A small network was trained on invented records. Each row is its activation on one of them, seen along a few directions.
Here are examples, each followed by its value of one field, V.
Other fields move the rows too, some of them a lot.
In the rows, zero is written as 500.
Strong random noise was added to every row along 2 fixed directions; ignore it. To show where, here is one row again and again, with new noise each time:
[352 446 538 577 505 537 525 473 522 458 484 547 537 615 551 452 504 639
 454 493 536 554 607 467]
[463 397 531 511 502 572 482 461 485 526 496 503 500 610 584 525 486 603
 506 550 534 495 522 465]
[520 390 513 473 504 575 472 465 468 550 498 481 493 600 562 557 479 569
 520 569 528 471 485 481]
[401 467 498 541 512 517 535 494 511 462 480 533 549 594 467 468 502 587
 445 489 526 545 587 510]

[660 476 484 414 555 525 480 441 430 595 479 425 437 438 556 600 484 397
 556 544 456 462 399 568] | v5
[330 619 540 614 521 369 546 476 543 420 479 572 576 483 460 384 570 475
 459 357 466 690 610 530] | v5
[651 402 487 380 471 559 465 515 445 583 531 441 431 482 474 620 505 495
 561 616 559 425 413 520] | v3
[509 548 532 578 552 500 534 522 489 486 478 535 519 407 588 437 513 462
 502 407 444 561 500 498] | v6
[445 536 475 542 496 454 552 558 498 425 521 565 537 456 444 458 521 490
 432 433 450 558 551 487] | v6
[670 453 601 479 487 578 408 469 405 685 473 424 398 415 739 599 542 436
 609 526 457 529 360 496] | v3
[346 357 390 481 495 525 573 526 564 324 547 594 548 631 230 477 423 702
 383 602 643 358 721 541] | v8
[531 361 483 467 490 565 443 477 545 503 572 497 423 593 587 612 457 607
 509 605 590 329 496 405] | v1
[422 516 644 581 461 571 445 434 497 509 482 518 486 533 757 467 496 626
 544 506 483 518 484 389] | v4
[439 437 565 501 539 532 457 487 541 534 505 488 453 570 629 537 493 601
 520 501 534 426 462 397] | v1
[525 399 502 458 490 568 498 429 470 534 559 514 409 524 545 550 467 603
 566 603 576 422 507 407] | v2
[457 640 424 494 532 404 553 518 564 489 477 538 535 432 281 445 521 407
 434 411 445 621 517 560] | v2
[332 710 493 593 510 394 593 588 536 398 437 522 603 458 318 381 514 458
 416 287 442 655 603 586] | v7
[468 476 617 537 459 577 430 468 476 572 508 469 442 537 740 534 470 550
 605 499 469 503 433 432] | v7
[390 496 602 601 443 533 489 445 522 478 478 548 503 538 737 442 512 625
 492 522 515 523 545 376] | v4
[719 451 400 368 534 518 474 517 427 569 501 415 481 472 286 623 444 362
 480 575 503 374 433 659] | v8

Here are new rows. What is V for each?
[437 541 506 548 523 493 521 509 580 443 538 522 526 477 578 461 529 558
 457 431 514 572 560 412] | v6
[497 415 448 416 509 541 490 507 529 541 496 499 507 536 381 566 438 538
 455 561 542 437 473 520] | v8
[304 620 640 709 501 451 528 509 523 488 437 545 531 485 646 359 610 564
 476 349 510 782 575 442] | v3
[631 400 349 355 506 509 504 500 473 474 560 511 471 517 265 569 447 521
 507 626 528 347 506 558] | v2
[502 470 513 454 491 529 443 433 530 594 499 507 458 482 613 567 510 494
 556 489 455 543 403 464] | v5
[620 495 633 503 483 527 423 471 425 672 458 433 442 454 771 553 583 455
 619 502 454 637 341 459] | v3
[469 587 638 580 491 450 495 489 502 552 445 513 516 448 681 410 609 496
 539 402 455 715 483 484] | v3
[305 612 551 652 525 410 565 471 544 447 465 589 531 503 535 339 571 564
 465 375 448 708 621 454] | v2
